Each row below holds a small network's activations on one input, seen along a few directions.
Each table varies a few parts of the input and shows all the possible inputs, shuffled.
Descriptions start from the smaller parts, as in this example, which fits no table here: one of 6 places along a line, together with either a single point or one of 11 places around a ring or (one of 3 separate values, together with one of 5 places around a ring).
Shared parts are said once, and a part with two or three values counts as separate values.

Other details of the inputs vary at random and push rows far along two fixed directions, the same in every table; ignore that.
To show where, the next rows are all for the same input, with only those details redrawn:
28.0 36.0 -13.2 -47.1 26.9 17.9 46.2 -47.7 -23.0 -0.6 -27.7
-61.4 -40.3 -24.3 -17.5 -3.4 16.5 -39.9 -9.6 37.9 -4.6 14.7
-50.2 -49.6 -34.9 -8.1 -3.1 -16.2 -10.0 48.3 32.6 -2.4 14.6
13.6 -2.4 -31.3 -24.3 17.6 -27.5 58.8 44.6 -10.1 1.4 -14.2
10.7 11.4 -21.4 -34.6 19.1 1.1 38.9 -8.8 -10.3 -0.4 -17.1
12.7 24.0 -14.5 -42.7 21.7 19.5 30.4 -44.9 -12.4 -1.5 -20.6
-43.9 -15.9 -16.5 -29.9 3.9 32.6 -32.4 -47.7 24.7 -4.8 4.1
3.0 -7.6 -30.2 -23.0 14.2 -21.5 44.8 37.1 -3.2 0.5 -10.1

A family of inputs:
row 1: -20.7 -45.1 -1.6 30.1 -29.1 7.4 -56.9 9.5 21.7 -8.2 16.5
row 2: 26.4 -11.8 -5.4 26.8 -7.8 -0.1 -10.7 5.2 -4.7 0.6 -8.9
row 3: 15.3 27.9 33.8 -20.9 -0.7 0.2 10.6 -31.2 -16.3 -1.7 0.9
row 4: 3.5 39.7 36.9 -23.9 -14.8 4.7 10.4 -26.7 -26.0 -13.1 10.5
row 5: 0.5 20.8 -6.2 -31.7 15.8 24.5 33.3 -30.9 -7.6 -7.3 -4.6
row 6: 53.4 -27.4 -7.2 33.9 0.5 -21.4 20.7 28.2 -7.9 4.1 -20.8
row 7: 9.8 13.6 -10.0 -40.3 11.8 4.6 17.3 -34.1 -11.3 0.0 -18.2
row 8: -24.0 -6.6 -15.0 -25.4 -12.9 -13.0 6.5 22.0 -4.2 -10.0 6.8
row 9: 50.8 4.5 4.8 20.7 -1.8 12.0 -2.8 -38.0 -13.6 2.7 -25.4
row 10: -5.5 16.2 29.8 -1.2 -2.0 3.5 24.3 8.7 -3.6 -8.2 21.5
row 11: 41.4 14.8 4.3 24.5 14.1 3.1 13.7 -8.0 -10.8 12.4 -19.2
row 12: -40.0 11.3 25.9 3.4 -17.4 22.6 -58.4 -32.2 8.3 -6.4 23.9
row 13: 33.5 3.6 1.6 35.0 -3.9 -30.1 8.3 37.8 -10.5 14.1 -13.8
row 14: -4.4 40.9 33.4 -20.0 -9.0 18.6 -11.5 -50.3 -16.2 -8.1 9.0
row 15: -34.0 -18.8 15.7 19.9 -9.0 1.6 -54.3 0.5 23.8 6.3 19.6
row 16: 15.7 -26.7 -1.0 41.9 -5.6 -32.1 -7.7 51.7 7.1 13.4 -3.6
row 17: 55.0 -15.9 -4.6 43.1 8.5 -8.9 48.8 40.2 -9.5 -2.0 -11.1
row 18: 8.8 11.1 11.0 18.2 -11.1 -8.2 -15.9 12.7 -9.5 2.6 0.6
row 19: -32.3 0.6 -10.9 -38.6 9.4 45.0 -28.2 -75.1 16.3 -4.8 -3.2
row 20: 30.6 1.6 6.6 43.3 7.8 -9.9 26.8 40.9 -4.3 8.0 -1.4
row 21: 16.9 10.1 3.1 17.8 13.3 -22.0 26.5 43.0 -7.3 9.6 0.7
row 22: -55.1 -25.4 19.2 1.9 -15.6 12.3 -46.7 -7.1 32.7 -6.1 34.6
row 23: -50.4 -20.8 21.0 7.0 -29.0 -10.7 -48.3 11.8 24.1 -5.0 33.0
row 24: -12.4 -10.5 -31.2 -14.0 -4.6 -37.4 26.5 62.2 -5.6 -1.6 1.6
row 25: 21.4 38.6 24.4 11.1 16.8 13.2 27.5 -6.5 -15.3 3.5 3.4
row 26: -40.6 8.9 18.8 11.8 -10.9 21.7 -63.0 -29.6 13.4 0.4 20.2
row 27: 23.9 60.8 32.9 -10.5 9.0 32.1 -15.9 -84.3 -22.8 6.3 -13.6
row 28: -7.4 -15.1 -30.1 -13.7 -4.7 -43.0 26.2 59.1 -1.7 1.9 -2.8
row 29: -4.8 -69.1 -20.1 51.8 -9.8 -7.7 -25.9 42.3 32.3 -0.5 5.8
row 30: 12.3 12.7 6.2 25.2 -4.1 -5.1 -17.8 7.0 -7.1 9.4 -5.4
Describe the family of inputs behind these rows.
> one of 5 places along a line, together with one of 6 places along a line
Changing only the place on the line of 6 turns row 11 into row 16. The same change can be made to row 29. Which row results?
> row 6
Which other rows does row 7 become when the place on the line of 6 takes its other values? List them by row number.
> row 5, row 8, row 19, row 24, row 28
Start at row 10 and move only the place on the line of 6, one step at a time. The first step leads to row 22. Which rows follow, in order?
> row 3, row 23, row 14, row 4

A family of inputs:
row 31: 44.6 39.8 26.4 -2.3 9.6 33.6 10.3 -67.0 -23.6 0.2 -17.8
row 32: 17.5 5.0 -9.7 -1.6 4.0 -42.3 53.5 67.4 -15.5 1.1 -2.9
row 33: 24.4 2.6 -17.2 -7.1 13.3 -33.5 59.7 57.3 -15.4 1.6 -9.2
row 34: 22.6 36.9 2.9 -34.9 18.4 26.7 19.1 -64.1 -18.8 -0.8 -20.2
row 35: -67.0 -65.7 1.5 34.7 -27.4 18.5 -92.8 -6.7 54.8 -2.7 32.3
row 36: 39.8 37.2 23.4 6.1 8.4 26.5 6.4 -52.2 -20.3 4.8 -15.7
row 37: 5.9 -18.4 5.9 32.8 -12.9 -26.9 2.2 54.5 3.4 1.6 10.4
row 38: 18.1 3.8 -10.1 -2.3 2.4 -45.8 49.0 67.8 -17.7 3.0 -5.1
row 39: 31.9 -15.5 -13.4 25.7 -0.7 -42.3 35.2 70.5 -10.0 2.0 -9.0
row 40: 13.5 -15.6 -10.7 25.5 -4.2 -24.8 7.0 45.6 -1.5 1.7 -2.7
row 41: -22.3 -7.8 16.6 14.7 -7.5 45.9 -70.0 -74.4 23.5 2.2 5.1
row 42: 23.6 36.0 -1.8 -36.7 13.9 24.4 18.0 -63.1 -21.8 -1.5 -23.1
row 43: 20.3 38.9 8.3 -28.7 14.2 26.1 21.7 -57.3 -20.0 -3.1 -12.8
row 44: -9.6 -18.0 -12.9 5.1 -7.7 -41.8 18.7 71.3 -0.3 2.1 8.6
row 45: -2.4 12.3 4.4 -11.4 1.6 0.4 8.0 -5.8 -4.1 -1.5 1.8
row 46: 24.5 1.8 -18.7 -10.3 10.7 -35.9 56.4 54.4 -13.9 3.2 -10.8
row 47: -50.8 -5.5 11.2 -14.2 -11.7 36.8 -63.9 -61.6 20.7 -5.9 14.8
row 48: 24.0 16.3 19.4 20.6 -2.5 1.2 -2.8 -3.6 -9.0 5.4 -3.1
row 49: 21.7 42.4 13.5 -29.2 9.4 17.7 13.4 -56.0 -25.1 0.1 -14.0
row 50: -48.4 -1.7 13.6 -13.4 -9.0 40.6 -57.8 -63.4 23.3 -7.3 16.1
row 51: 71.4 63.3 30.1 -8.2 13.3 18.4 28.4 -63.3 -45.5 2.2 -28.5
row 52: -80.0 -42.3 1.1 6.3 -23.0 15.6 -74.3 -2.5 47.5 -6.8 35.0
row 53: 16.7 -5.4 4.8 30.7 -8.0 -32.4 6.3 54.4 -8.0 4.3 5.1
row 54: 49.5 63.3 11.5 -37.8 24.6 27.7 50.4 -69.1 -40.0 -1.7 -26.6
row 55: 0.4 8.6 -1.9 -12.8 5.3 4.1 15.0 -7.1 -4.3 -1.6 -0.4
row 56: -21.1 -7.4 9.3 11.2 -11.0 40.7 -67.6 -69.5 19.8 0.4 2.5
row 57: 28.5 -8.8 0.3 39.0 -6.1 -52.5 25.4 88.3 -10.8 8.1 1.4
row 58: 17.2 5.7 -8.8 -3.1 3.0 -37.4 49.9 59.8 -15.1 1.0 -2.2
row 59: -5.4 10.3 3.8 -13.2 -0.5 -3.0 3.1 -3.8 -5.1 -1.6 -0.3
row 60: -62.2 -68.9 -5.3 47.7 -23.9 -4.6 -70.8 46.8 49.5 -1.3 33.7
row 61: 68.9 67.8 31.7 -4.7 17.1 24.4 30.0 -65.3 -44.1 3.9 -26.4
row 62: 51.1 61.1 8.0 -42.0 29.4 28.5 50.7 -71.7 -39.0 -0.6 -31.1
row 63: -17.9 -30.5 -21.3 5.0 0.1 -29.3 17.1 66.5 11.5 -0.8 10.7
row 64: -15.4 -27.2 -24.1 -2.8 -3.0 -26.8 12.3 54.3 9.4 0.1 4.0
row 65: 22.9 0.1 -24.1 -11.9 6.7 -35.0 52.9 53.5 -16.7 1.9 -13.5
row 66: -41.2 -5.0 5.3 -20.0 -1.4 48.1 -52.4 -74.9 24.4 -6.8 9.7
row 67: -11.5 -26.1 -25.9 -1.9 -2.6 -29.4 16.7 57.2 7.0 0.9 1.2
row 68: 29.8 -15.9 -5.3 28.9 0.7 -37.9 37.9 71.2 -8.5 4.5 -4.8
row 69: -20.9 0.7 23.1 14.4 -8.5 48.5 -62.4 -70.5 16.0 -0.8 10.6
row 70: 17.1 35.2 6.8 -27.2 13.8 25.0 18.4 -54.5 -18.2 -3.1 -11.9
row 71: 19.4 38.0 9.3 -27.8 14.0 24.8 21.5 -54.1 -17.9 -3.4 -12.7
row 72: 14.2 -20.0 -2.9 36.6 -1.8 -27.1 10.9 58.2 5.0 6.2 1.8
row 73: -60.9 -52.0 1.2 32.8 -22.2 20.2 -88.7 -13.0 47.0 -1.1 27.5
row 74: -82.2 -54.6 -10.0 4.3 -17.3 20.6 -75.5 -6.3 52.1 -6.2 33.6
row 75: -46.1 -11.4 1.1 -19.7 -4.7 45.5 -57.4 -70.4 26.7 -4.1 9.9
row 76: -81.0 -73.7 -27.9 11.3 -25.1 -12.4 -60.5 51.9 52.0 -4.6 31.9
row 77: 25.6 2.6 -19.4 -10.9 11.3 -35.3 57.6 53.9 -16.1 3.0 -11.9
row 78: -18.6 -32.6 -23.2 2.7 -2.7 -33.9 14.0 66.6 12.9 1.7 8.9
Describe the family of inputs behind these rows.
> one of 6 places along a line, together with either one of 3 separate values or one of 5 places along a line
Changing only the place on the line of 6 turns row 42 into row 55. The same change can be made to row 76. Which row results?
> row 43
Changing only the place on the line of 6 turns row 58 into row 65. The same change can be made to row 37. Which row results?
> row 39
Start at row 56 and move only the place on the line of 6, one step at a time. The first step leads to row 41. Which rows follow, in order?
> row 72, row 36, row 48, row 57
Which other rows does row 57 become when the choice among 3 separate values takes its other values? List them by row number.
> row 51, row 53
